These are the activations of a small network on made-up records, seen along a few directions, one row for each record.
Each row is followed by the record's values for the fields ROGA, TIKO, GED, LEVA, SEFU, NAK, VADOD.
A field that a record lacks is written none.
The largest differences between rows may come from other fields.
In the rows, zero is written as 500.
Strong random noise was added to every row along 3 fixed directions; ignore it. To show where, here is one row again and again, with new noise each time:
[407 581 587 428 520 522 437 570 541 369 464 398 517 620 525 633 448 480
 414 534 523 508 489 555 388]
[600 505 572 517 614 553 453 564 520 500 472 346 529 539 491 575 306 451
 345 395 604 588 457 631 588]
[451 591 670 470 593 597 508 647 498 335 438 370 480 627 581 623 427 524
 470 514 546 585 419 528 423]
[444 546 705 534 697 570 692 622 532 407 307 542 265 771 520 611 440 421
 619 765 596 344 588 492 331]
[277 593 547 379 462 441 449 507 595 357 428 512 454 712 476 664 537 421
 466 716 487 318 622 523 228]

[313 605 379 371 511 456 556 509 522 478 494 454 445 478 585 400 568 530
 562 370 412 541 387 425 294] | <ROGA:faf TIKO:dure GED:gido LEVA:fanu SEFU:sozu NAK:none VADOD:kigem>
[418 541 515 537 340 461 389 533 532 375 578 494 660 517 465 638 616 570
 510 516 380 548 406 506 427] | <ROGA:faf TIKO:dure GED:gido LEVA:fanu SEFU:boze NAK:tili VADOD:kigem>
[265 571 558 439 457 517 517 579 636 408 416 638 345 773 470 597 598 456
 618 711 522 361 584 411 235] | <ROGA:none TIKO:dure GED:gido LEVA:far SEFU:boze NAK:rov VADOD:kigem>
[351 553 359 411 502 423 471 492 588 557 485 534 504 553 490 468 558 435
 545 553 527 388 628 456 350] | <ROGA:none TIKO:dure GED:none LEVA:fekoz SEFU:sozu NAK:none VADOD:none>
[696 367 468 647 594 471 590 375 499 730 475 640 428 524 446 499 415 440
 514 561 527 326 509 553 702] | <ROGA:faf TIKO:dure GED:pok LEVA:fanu SEFU:boze NAK:tili VADOD:kigem>
[411 589 631 559 438 622 432 635 401 253 554 396 567 471 686 573 478 656
 576 441 417 768 318 380 441] | <ROGA:dubag TIKO:dure GED:buseb LEVA:fanu SEFU:boze NAK:tili VADOD:las>
[385 495 319 472 551 446 454 474 434 647 496 445 438 459 514 379 414 535
 584 458 482 569 524 422 370] | <ROGA:faf TIKO:dure GED:vetav LEVA:fanu SEFU:sozu NAK:none VADOD:las>
[491 431 639 552 611 536 739 583 474 450 373 657 306 543 524 464 658 528
 682 737 504 291 520 440 489] | <ROGA:none TIKO:dure GED:none LEVA:far SEFU:norum NAK:none VADOD:none>
[406 356 361 665 434 369 540 465 502 665 502 676 449 614 335 562 505 429
 719 786 479 346 881 387 285] | <ROGA:faf TIKO:dure GED:none LEVA:fanu SEFU:sozu NAK:none VADOD:none>
[621 441 497 584 677 573 608 485 383 574 511 501 410 451 595 441 442 597
 657 394 565 536 383 441 498] | <ROGA:dubag TIKO:dure GED:none LEVA:fanu SEFU:boze NAK:tili VADOD:none>
[532 493 462 483 548 494 487 450 503 625 479 440 567 497 441 465 445 451
 475 423 511 503 487 531 538] | <ROGA:dubag TIKO:gal GED:vetav LEVA:fanu SEFU:sozu NAK:none VADOD:kigem>
[525 543 711 657 480 593 534 661 384 280 447 504 496 542 577 605 586 544
 636 651 442 625 393 361 457] | <ROGA:faf TIKO:dure GED:buseb LEVA:fanu SEFU:boze NAK:tili VADOD:las>
[500 366 417 559 288 447 429 339 472 557 585 529 600 360 507 509 652 634
 572 498 369 472 534 416 377] | <ROGA:faf TIKO:dure GED:none LEVA:fanu SEFU:boze NAK:tili VADOD:none>
[504 509 592 581 731 527 778 541 548 543 294 669 212 711 452 475 509 347
 715 790 683 224 750 442 376] | <ROGA:none TIKO:gal GED:none LEVA:fekoz SEFU:raru NAK:none VADOD:none>
[596 538 512 530 608 529 600 414 505 571 475 460 373 458 517 413 382 439
 483 510 557 459 484 533 621] | <ROGA:dubag TIKO:gal GED:pok LEVA:fanu SEFU:boze NAK:tili VADOD:las>
[472 571 649 342 622 545 642 551 550 435 383 499 316 619 498 431 545 469
 549 579 543 380 465 510 479] | <ROGA:none TIKO:gal GED:pok LEVA:far SEFU:boze NAK:tili VADOD:kigem>
[469 435 417 491 418 449 509 460 393 542 556 493 569 442 503 473 558 578
 591 489 470 598 509 377 389] | <ROGA:faf TIKO:dure GED:none LEVA:fanu SEFU:sozu NAK:none VADOD:none>
[670 490 501 477 429 484 491 368 457 492 501 436 589 306 549 390 524 493
 368 342 439 445 304 518 681] | <ROGA:dubag TIKO:gal GED:pok LEVA:fanu SEFU:boze NAK:tili VADOD:las>
[206 585 517 422 145 437 217 531 489 239 643 428 769 496 595 719 770 696
 618 554 285 602 490 322 147] | <ROGA:faf TIKO:dure GED:none LEVA:fanu SEFU:boze NAK:tili VADOD:none>
[728 371 674 644 543 526 642 482 439 469 387 594 423 595 495 585 459 466
 593 674 575 419 491 474 661] | <ROGA:faf TIKO:dure GED:pok LEVA:fanu SEFU:boze NAK:rov VADOD:las>
[441 587 749 496 532 628 551 754 427 312 474 479 514 581 539 649 548 593
 590 599 488 582 476 416 420] | <ROGA:none TIKO:gal GED:none LEVA:far SEFU:raru NAK:none VADOD:none>
[356 530 369 482 500 527 382 539 452 538 535 364 560 476 550 455 416 578
 565 392 451 668 496 445 376] | <ROGA:dubag TIKO:dure GED:vetav LEVA:fanu SEFU:sozu NAK:none VADOD:las>
[274 624 314 333 200 293 139 408 648 447 662 486 699 454 306 620 562 483
 299 449 426 503 630 539 370] | <ROGA:none TIKO:gal GED:gido LEVA:far SEFU:raru NAK:none VADOD:kigem>
[618 506 603 605 686 641 684 556 462 547 471 433 385 517 556 471 340 555
 552 397 551 575 400 457 628] | <ROGA:dubag TIKO:gal GED:pok LEVA:fanu SEFU:boze NAK:tili VADOD:kigem>
[361 634 598 432 620 578 742 667 428 367 392 477 303 597 698 412 602 608
 750 470 449 579 324 340 322] | <ROGA:faf TIKO:dure GED:gido LEVA:fanu SEFU:sozu NAK:none VADOD:kigem>
[446 524 269 437 494 385 311 436 555 691 603 356 651 435 387 460 384 453
 370 317 474 570 564 565 524] | <ROGA:faf TIKO:gal GED:vetav LEVA:fanu SEFU:sozu NAK:none VADOD:kigem>
[197 632 366 280 297 431 396 473 520 327 595 456 556 419 551 546 634 702
 571 479 353 599 368 388 247] | <ROGA:none TIKO:dure GED:gido LEVA:fana SEFU:raru NAK:none VADOD:kigem>
[512 510 396 490 472 490 358 435 626 613 549 447 523 496 380 515 420 339
 354 414 563 458 603 588 611] | <ROGA:none TIKO:dure GED:pok LEVA:far SEFU:boze NAK:tili VADOD:kigem>
[463 475 513 468 387 477 545 391 485 407 536 628 596 412 500 558 606 586
 496 617 370 359 524 460 521] | <ROGA:none TIKO:gal GED:none LEVA:fana SEFU:raru NAK:none VADOD:none>
[512 640 843 473 428 688 570 722 481 173 369 519 496 629 585 669 598 508
 547 654 478 496 413 479 501] | <ROGA:none TIKO:dure GED:pok LEVA:far SEFU:raru NAK:none VADOD:las>
[642 336 631 701 552 514 741 501 399 454 434 669 350 523 571 510 577 568
 724 689 454 371 540 352 499] | <ROGA:faf TIKO:dure GED:none LEVA:fanu SEFU:boze NAK:tili VADOD:none>
[521 526 370 461 456 546 279 522 468 541 682 292 683 387 529 508 461 617
 469 258 524 843 401 488 455] | <ROGA:dubag TIKO:dure GED:none LEVA:fanu SEFU:boze NAK:tili VADOD:none>
[589 313 433 610 477 388 598 332 450 719 489 611 486 448 400 439 482 514
 554 516 474 340 663 443 518] | <ROGA:faf TIKO:gal GED:none LEVA:fanu SEFU:sozu NAK:none VADOD:none>
[201 715 577 447 546 581 549 730 474 321 505 430 428 728 560 567 579 610
 709 580 450 647 474 348 192] | <ROGA:faf TIKO:gal GED:gido LEVA:fanu SEFU:sozu NAK:none VADOD:kigem>
[364 555 505 374 419 438 483 468 489 345 593 515 533 503 623 393 666 589
 501 487 362 530 434 400 390] | <ROGA:faf TIKO:gal GED:none LEVA:fanu SEFU:boze NAK:tili VADOD:none>
[750 496 571 524 552 601 482 538 536 528 491 427 567 473 352 530 307 434
 289 356 618 545 502 675 825] | <ROGA:none TIKO:gal GED:pok LEVA:far SEFU:raru NAK:none VADOD:kigem>
[395 595 446 434 516 488 418 504 601 515 586 417 492 572 463 437 444 538
 447 383 475 605 499 620 442] | <ROGA:faf TIKO:gal GED:gido LEVA:fanu SEFU:boze NAK:tili VADOD:kigem>
[641 459 399 650 701 544 461 464 498 736 487 385 453 426 409 393 266 369
 474 260 689 665 542 622 693] | <ROGA:none TIKO:dure GED:pok LEVA:tazu SEFU:norum NAK:none VADOD:kigem>
[475 465 323 491 467 458 448 468 396 647 600 458 546 420 505 439 512 584
 576 374 447 606 530 406 420] | <ROGA:faf TIKO:dure GED:none LEVA:fanu SEFU:sozu NAK:none VADOD:none>
[383 455 379 481 436 415 493 418 479 524 497 453 500 437 553 459 556 554
 592 478 405 486 530 395 391] | <ROGA:faf TIKO:dure GED:buseb LEVA:fanu SEFU:sozu NAK:none VADOD:las>
[440 563 295 312 341 449 204 394 636 538 564 383 733 393 478 491 511 452
 104 272 465 579 409 694 569] | <ROGA:none TIKO:dure GED:vetav LEVA:fekoz SEFU:sozu NAK:none VADOD:las>
[355 452 185 365 347 258 240 274 690 672 586 573 594 475 306 519 437 288
 309 477 536 327 841 666 421] | <ROGA:none TIKO:dure GED:none LEVA:fekoz SEFU:raru NAK:none VADOD:none>
[508 565 781 504 488 650 602 648 396 133 516 503 618 554 727 602 636 676
 598 564 416 660 256 354 486] | <ROGA:dubag TIKO:gal GED:none LEVA:fanu SEFU:boze NAK:tili VADOD:none>

Here are new rows. What are their fields?
[510 445 610 639 291 445 450 486 483 349 461 643 535 627 419 716 671 485
 601 847 387 283 644 480 417] | <ROGA:faf TIKO:dure GED:pok LEVA:fanu SEFU:boze NAK:tili VADOD:las>
[713 396 416 620 503 565 310 461 410 639 665 383 661 367 439 518 330 558
 406 197 538 750 490 612 657] | <ROGA:dubag TIKO:dure GED:none LEVA:fanu SEFU:boze NAK:tili VADOD:none>
[538 398 282 498 542 329 552 327 655 732 435 697 348 557 324 466 485 243
 447 691 663 140 810 601 488] | <ROGA:none TIKO:dure GED:none LEVA:fekoz SEFU:raru NAK:none VADOD:none>
[470 450 414 474 467 444 441 442 465 652 587 521 483 486 447 475 521 487
 524 527 455 497 575 470 367] | <ROGA:faf TIKO:dure GED:none LEVA:fanu SEFU:boze NAK:tili VADOD:none>
[412 626 608 448 593 659 570 647 450 373 545 357 498 527 647 467 533 617
 642 457 508 752 361 358 327] | <ROGA:dubag TIKO:gal GED:none LEVA:fanu SEFU:boze NAK:tili VADOD:none>
[316 690 824 486 614 769 655 811 316 144 545 324 417 595 802 464 569 781
 759 431 454 901 240 277 300] | <ROGA:dubag TIKO:gal GED:none LEVA:fanu SEFU:boze NAK:tili VADOD:none>
[440 527 490 365 302 431 336 392 439 398 604 432 734 298 599 469 697 642
 310 306 418 584 309 424 558] | <ROGA:none TIKO:gal GED:none LEVA:fekoz SEFU:sozu NAK:none VADOD:none>
[453 447 363 534 522 473 457 465 552 718 513 496 493 627 357 519 342 453
 546 441 578 487 645 584 440] | <ROGA:dubag TIKO:dure GED:gido LEVA:fanu SEFU:sozu NAK:none VADOD:kigem>
[303 590 576 480 370 523 468 532 519 415 494 614 563 634 536 606 680 533
 511 703 484 370 573 462 355] | <ROGA:none TIKO:gal GED:none LEVA:fekoz SEFU:sozu NAK:none VADOD:none>
[708 542 677 603 733 713 706 693 413 531 371 390 362 462 693 382 399 512
 550 375 653 704 250 528 755] | <ROGA:none TIKO:dure GED:pok LEVA:fekoz SEFU:sozu NAK:none VADOD:las>
[624 420 610 632 745 675 694 635 391 559 409 556 350 517 514 418 381 480
 646 514 651 574 466 468 607] | <ROGA:none TIKO:dure GED:none LEVA:far SEFU:norum NAK:none VADOD:none>
[571 427 509 525 494 412 650 455 477 559 377 606 382 537 478 454 538 372
 588 654 467 303 586 484 508] | <ROGA:faf TIKO:dure GED:pok LEVA:fanu SEFU:sozu NAK:none VADOD:las>
[342 417 401 625 432 457 569 447 536 610 468 692 347 628 366 535 530 415
 602 778 583 315 836 449 321] | <ROGA:none TIKO:dure GED:none LEVA:fekoz SEFU:sozu NAK:none VADOD:none>
[292 554 361 368 448 531 452 461 458 443 556 530 479 415 597 420 686 616
 576 443 407 457 406 424 343] | <ROGA:none TIKO:dure GED:none LEVA:far SEFU:norum NAK:none VADOD:none>
[495 391 527 551 443 492 374 509 502 570 577 498 578 543 347 621 435 402
 352 543 577 450 610 569 558] | <ROGA:none TIKO:dure GED:none LEVA:far SEFU:boze NAK:rov VADOD:none>
[383 569 398 353 261 436 273 479 471 439 759 374 733 359 543 540 556 618
 328 357 319 653 446 485 432] | <ROGA:faf TIKO:gal GED:none LEVA:fanu SEFU:boze NAK:tili VADOD:none>
[416 571 503 494 594 558 462 682 499 439 548 382 540 507 584 530 391 529
 533 374 593 711 475 492 482] | <ROGA:none TIKO:dure GED:none LEVA:fekoz SEFU:raru NAK:none VADOD:none>
[334 505 323 423 203 432 198 415 503 491 754 442 780 411 454 675 517 577
 351 444 359 602 555 462 354] | <ROGA:dubag TIKO:dure GED:none LEVA:fanu SEFU:boze NAK:tili VADOD:none>
[564 533 408 320 436 439 376 354 585 532 534 412 556 358 525 345 454 437
 248 251 507 463 378 596 678] | <ROGA:none TIKO:gal GED:pok LEVA:far SEFU:boze NAK:tili VADOD:las>
[658 567 654 489 599 638 519 646 486 424 445 470 551 515 477 578 409 499
 375 441 539 584 372 563 703] | <ROGA:none TIKO:gal GED:vetav LEVA:far SEFU:raru NAK:none VADOD:kigem>
[334 617 584 272 498 478 473 540 542 342 530 460 483 502 636 539 658 521
 529 527 445 477 402 424 369] | <ROGA:none TIKO:dure GED:none LEVA:far SEFU:boze NAK:tili VADOD:none>
